Small tables with named rows and columns. After each table, cells are looked up by row and column.

dimagif =
|  | kuferin | dogu | runov | togapom | nur |
|---|---|---|---|---|---|
| fodol | 59.97 | 32.97 | -7.89 | -81.48 | 9.75 |
| kul | 73.38 | 23.99 | -22.72 | -75.69 | 17.49 |
| vumip | 74.06 | 39.36 | -16.17 | -79.12 | 4.09 |
| likofo | 24.60 | 26.43 | -8.20 | -54.35 | -22.20 |

dogu of kul: 23.99
dogu of likofo: 26.43
kuferin of likofo: 24.60
togapom of fodol: -81.48
togapom of kul: -75.69
nur of vumip: 4.09
nur of likofo: -22.20
togapom of vumip: -79.12
dogu of fodol: 32.97
kuferin of kul: 73.38

bisa:
,suvu,sim,sos,zuk,tolot,lafote,kepipe,gobu,bebu,kuziv
nusuzi,3302,1571,4131,6148,4498,2740,4738,7810,7155,4387
rovu,6189,5020,2794,3954,7410,7576,3799,1630,3413,4955
dup,5596,2960,3561,7020,7771,4482,1559,2979,5953,4735
goz,3231,6569,8307,4947,1729,2722,5657,5567,3164,3724
posolo,8127,5331,1738,2284,5423,5708,3498,3062,6219,4296
zirez,1936,2123,5192,5869,3669,2913,5843,8119,5679,4599
savuleg,3404,1581,4035,6170,4761,2752,4263,7626,7301,4575
vatop,5220,1678,2619,5474,5581,3286,3061,6491,7986,4371
nifene,6006,2185,1963,4860,6032,3894,2798,5400,8053,4920
sis,1385,2956,5766,5391,3164,3590,6960,7964,4131,5022

lafote of savuleg = 2752
sos of sis = 5766
suvu of posolo = 8127
kuziv of goz = 3724
bebu of posolo = 6219
zuk of posolo = 2284
gobu of sis = 7964
kepipe of dup = 1559
zuk of nusuzi = 6148
lafote of vatop = 3286
bebu of rovu = 3413
gobu of vatop = 6491
zuk of rovu = 3954
bebu of vatop = 7986
lafote of dup = 4482

Table pilora
      meva  rud  tidav  pumom  let
zuno    41   26      3     43   -1
kadi    16   39      7     23   -9
bul     38   48     40     10   32
vot     -4  -26     23     47   40
kigu   -18  -74     -3     59   31
dube    21   44     27      1    3
led     32   67     53    -25   47
rig     16   51     12    -15  -10

What is the pumom of kadi in pilora? 23
What is the pumom of bul in pilora? 10
What is the let of kigu in pilora? 31
What is the let of rig in pilora? -10
What is the pumom of rig in pilora? -15
What is the rud of vot in pilora? -26
What is the meva of kadi in pilora? 16
What is the tidav of led in pilora? 53
What is the tidav of dube in pilora? 27
What is the tidav of vot in pilora? 23
What is the pumom of vot in pilora? 47
Which row has the largest rud? led

vabimi =
fields: bar, ridakiv, godema, vunime, pelez, dabit, vasitu
vidade: [98, 227, 86, 142, 151, 102, 130]
zaf: [154, 209, 142, 74, 74, 129, 124]
laf: [201, 143, 85, 90, 197, 134, 187]
bon: [198, 195, 214, 163, 188, 108, 161]
mabugep: [155, 155, 179, 175, 115, 84, 227]
nuv: [146, 218, 141, 73, 78, 132, 125]
direpom: [196, 139, 94, 81, 200, 128, 186]
vevi: [182, 137, 118, 72, 208, 118, 178]
zeramim: [116, 210, 76, 156, 155, 84, 122]
visemo: [96, 231, 87, 140, 152, 106, 136]
rokozo: [149, 151, 168, 170, 112, 87, 225]
farik: [179, 168, 51, 153, 162, 86, 135]
lun: [196, 192, 214, 157, 192, 106, 156]

What is the dabit of rokozo in vabimi?
87
What is the ridakiv of zaf in vabimi?
209
What is the bar of vidade in vabimi?
98
What is the vasitu of vevi in vabimi?
178
What is the dabit of zaf in vabimi?
129
What is the bar of zeramim in vabimi?
116
What is the ridakiv of bon in vabimi?
195
What is the dabit of vevi in vabimi?
118
What is the dabit of nuv in vabimi?
132
What is the vunime of direpom in vabimi?
81
What is the pelez of zaf in vabimi?
74
What is the vunime of laf in vabimi?
90
What is the ridakiv of rokozo in vabimi?
151
What is the vasitu of rokozo in vabimi?
225
What is the dabit of bon in vabimi?
108
What is the vunime of rokozo in vabimi?
170
What is the vunime of nuv in vabimi?
73
What is the pelez of direpom in vabimi?
200
What is the vunime of vidade in vabimi?
142
What is the pelez of nuv in vabimi?
78

sut:
fields: mupefi, supog
mef: [54, 54]
feb: [228, 1]
kazak: [163, 45]

feb, supog -> 1
feb, mupefi -> 228
kazak, mupefi -> 163
mef, mupefi -> 54
mef, supog -> 54
kazak, supog -> 45

vud:
,tarokir,gop,radune,zisate,zul,menefi,vob
pif,79,171,161,165,171,165,171
sorizek,50,210,190,197,210,197,209
reteno,52,208,188,195,208,195,207
tol,70,183,169,174,183,174,182
dil,84,164,155,159,164,159,164
tazek,90,157,150,153,156,153,156
boferit,34,231,206,215,231,214,229
fov,58,200,182,188,199,188,198
safi,106,134,133,134,134,134,134
zafata,54,205,186,193,205,192,203
bolataz,35,230,204,213,230,213,228

bolataz, zisate -> 213
tazek, radune -> 150
sorizek, gop -> 210
safi, menefi -> 134
tol, gop -> 183
reteno, zisate -> 195
bolataz, zul -> 230
safi, tarokir -> 106
boferit, tarokir -> 34
dil, menefi -> 159
reteno, tarokir -> 52
boferit, gop -> 231
pif, menefi -> 165
safi, gop -> 134
pif, zul -> 171
pif, tarokir -> 79
zafata, menefi -> 192
Which row has the largest radune? boferit

sogela =
         mabu   deg  ravol  zasudap  figotu  togif   bul   sar  gimute
nivu      0.4  -0.2    0.1     -0.5    -0.4    0.2  -0.1   0.4     0.5
lurof     0.2   0.4    0.0      0.6     0.3    0.0   0.5  -0.1    -0.1
detif     0.5  -0.2   -0.3     -0.5    -0.7   -0.3   0.0   0.4     0.4
takades   0.7  -0.2    0.0     -0.9    -0.9    0.1  -0.1  -0.1    -0.1
lono      0.6   0.4   -0.5      0.7    -0.3   -0.6   0.9  -0.6    -0.8
gaz       0.4   0.0    0.3     -0.4    -0.2    0.5  -0.1   0.1     0.1
mub       0.6  -0.1   -0.1     -0.5    -0.7   -0.1   0.0   0.1     0.1
rif       0.0   0.4    0.5      0.6     0.8    0.5   0.2   0.4     0.4
fafaba    0.3   0.5    0.4      0.5     0.5    0.5   0.4  -0.4    -0.4
sikosos   0.1   0.2   -0.1      0.5     0.3   -0.3   0.4   0.6     0.6
ligem     0.5   0.0    0.1     -0.4    -0.5    0.2   0.0   0.0    -0.1
gimego    0.2   0.3    0.0      0.5     0.3   -0.1   0.4   0.3     0.3

gimego, ravol -> 0.0
ligem, mabu -> 0.5
gaz, deg -> 0.0
lurof, mabu -> 0.2
takades, sar -> -0.1
gimego, zasudap -> 0.5
rif, ravol -> 0.5
takades, ravol -> 0.0
gimego, mabu -> 0.2
ligem, togif -> 0.2
ligem, zasudap -> -0.4
gimego, figotu -> 0.3
gaz, mabu -> 0.4
sikosos, gimute -> 0.6
lono, ravol -> -0.5
lono, togif -> -0.6

